A small network was shown many inputs. Here are its activations along a few directions, one row for each input.
In each table, some parts of the input vary, and every possible input appears once, in random order.
Descriptions start from the smaller parts, as in this example, which fits no table here: ring(8) and (point or line(11) or (values(3) and line(6))).
Shared parts are said once, and a part with two or three values counts as separate values.

Other details of the inputs shift rows strongly along two fixed directions, in all tables alike. That doesn't count.

Table:
r1: [ 29   7  -7 -16  16 -28 -32  35  -4 -13  -5]
r2: [ 40 -35  15  20 -49 -17  22 -23  11  13  -1]
r3: [-40  29 -12   4  36  25 -10   5 -14   5  25]
r4: [ 37 -40  11  21 -44  -6  27 -24  16   6  -3]
r5: [-55  31 -16  -6  40  27  -7   5  -2   1  16]
r6: [  6 -14   5  25 -22   8  22 -22  -5  15  17]
r7: [ 19 -27   8  22 -38  -1  22 -19   4  13   5]
r8: [-52  10  -3  16   7  32  32 -27   4  17  15]
r9: [  9 -18   7  26 -27   7  19 -21  -2  15  15]
r10: [-90  33 -14  14  44  62  26 -33   0  17  32]
r11: [-11 -11   7  13 -20   8  29 -24  13  15   2]
r12: [ 18   8 -10 -19  18 -24 -27  33  -1 -13  -8]
r13: [-26  16  21  20  -3  33   5 -38 -36   6  13]
r14: [-23  -8   3  14 -16  19  28 -23  10  12   7]
r15: [ 14 -22   9  23 -30  -2  24 -24   4  15   8]
r16: [-29  33  -3 -31  41  13 -27  13 -17 -25 -25]
r17: [ 40 -37  36  11 -66 -13  24 -33  -4   0 -29]
r18: [ 30  -6  -3 -24   1 -32 -24  32  11 -14 -16]
r19: [-18   4  22  20 -16  26  10 -39 -28   6   5]
r20: [-40  15  -6  -8  19  15   7   1  10   2   3]
r21: [-26  29 -20 -24  43   0 -23  33  -4 -11  -1]
r22: [ 46 -10  -1 -21  -4 -39 -29  34   8 -14 -15]
r23: [ 22   6  13 -28  -1 -21 -32  19 -18 -25 -34]
r24: [-15  15  -4   2  19  10  -9   2  -6   4  19]
r25: [-62  29 -16  -9  36  28   3   6   4   2   6]
r26: [ 52 -11  -1 -21  -6 -44 -29  33   8 -14 -18]
r27: [ -3 -17   6  15 -27   7  33 -20   8  13   1]
r28: [ 27  -5 -13 -24  11 -24 -20  35  12 -18 -24]
r29: [ 11 -19   8  24 -27   5  16 -22   1  12  16]
r30: [ 28   4  -6 -16  12 -23 -33  35  -1 -15  -3]
r31: [ 22  13  -6 -18  21 -23 -33  32  -1 -11  -2]
r32: [ 31  -4 -13 -25  11 -25 -17  34  10 -18 -24]
r33: [ 34 -33  10  18 -38  -8  28 -27  16  12  -5]
r34: [ -7  16 -19 -24  38  -8 -19  29   7 -15 -14]
r35: [-18  19  -9   5  23  13  -7   5 -13   3  20]
Description of these inputs: line(5) and (point or ring(6)).
- The inputs of r1 and r8 match in every part but the line(5) part. If r35 is changed in the same way as r1 into r8, which row does it become? => r27
- Start at r17 and move only the line(5) part, one step at a time. The first step leads to r16. Which rows follow, in order? => r23, r19, r13
- Which other rows agree with r21 in the line(5) part? List them by row number. => r2, r5, r7, r15, r18, r23

Table:
r36: [ 68 -40  19  -8 -64 -52   1  21   5  -9 -34]
r37: [-46  -1 -11  50   7  59  51 -50  -1  31  51]
r38: [  3  31 -13 -30  55  -6 -55  33 -13 -30  -7]
r39: [-58  -9 -15  43  -3  57  59 -47  14  35  43]
r40: [ 64 -38  17  21 -44 -30   2  -7  15  10  15]
r41: [ 40 -18 -11 -15 -17 -47 -12  45  18  -3  -8]
r42: [-20  -1  38  30 -42  27  25 -57 -30  20  13]
r43: [-61  13  23  38 -17  52  37 -61 -37  21  24]
r44: [  1 -17  40  28 -46  20  17 -55 -19  10   4]
r45: [-48  12  20  45  -1  51  22 -68 -24  28  48]
r46: [-22  24 -15 -41  38  -1 -37  42   7 -31 -25]
r47: [ 43 -41  10  13 -47 -28   9   0  29  13   8]
r48: [ 16   4  -5   8   9   1  -8   2 -25  -3  -1]
r49: [-52  15   5  47  -3  45  38 -50  -9  41  62]
r50: [ 66 -31 -17 -43  -7 -70 -11  51  57 -16 -46]
r51: [-20  37 -21 -23  65  15 -37  25 -22 -20   2]
r52: [-59  -8  -9  46  -6  57  51 -54  18  34  47]
r53: [ 78 -36  20  -3 -52 -36  -5  10 -18 -18 -46]
r54: [-74  65 -36 -19  85  20 -30  41 -14  -3  34]
r55: [ 15 -37  12  33 -58  10  50 -33  -3  16  -8]
r56: [-77  64 -13 -35  79  41 -42  16 -25 -28  -7]
r57: [ 86 -66  36  25 -87 -17  28 -38  -9  -4 -29]
r58: [-36   2   0 -12   2  12  31 -18  26   2 -23]
r59: [ 55  -5   8 -11 -10 -42 -33  27 -20 -14 -13]
r60: [ 85 -78   7  39 -90 -35  47 -17  25  23  -7]
r61: [  2  22 -27 -24  52  -7 -40  45  12 -20   6]
r62: [ 70   0  11 -32  -4 -60 -56  42 -13 -22 -23]
r63: [ 12 -11   1   2 -21 -21   3  10  16  14  12]
r64: [ 20  13 -30 -19  38 -22 -28  56   1 -14  -6]
r65: [-18  17 -20 -38  34   2 -23  44   3 -26 -27]
r66: [ 40 -10  15 -35 -10 -35 -12   7  11 -24 -57]
r67: [-25  35  -4 -44  30 -16 -39  47  -3 -19 -20]
r68: [-69   3  19  35 -20  54  41 -58  -3  27  30]
r69: [-75  59 -41 -33 100  19 -13  29  22  -5  10]
r70: [ -3  29 -14 -39  56 -17 -30  21   7 -20 -24]
- What is each input in this table made of? => ring(5) and (point or ring(6))
- The inputs of r51 and r39 match in every part but the ring(5) part. If r70 is changed in the same way as r51 into r39, which row does it become? => r50
- Start at r39 and move only the ring(6) part, one step at a time. The first step leads to r52. Which rows follow, in order? => r47, r63, r41, r60
- Start at r48 and move only the ring(5) part, one step at a time. The first step leads to r64. Which rows follow, in order? => r60, r55, r53
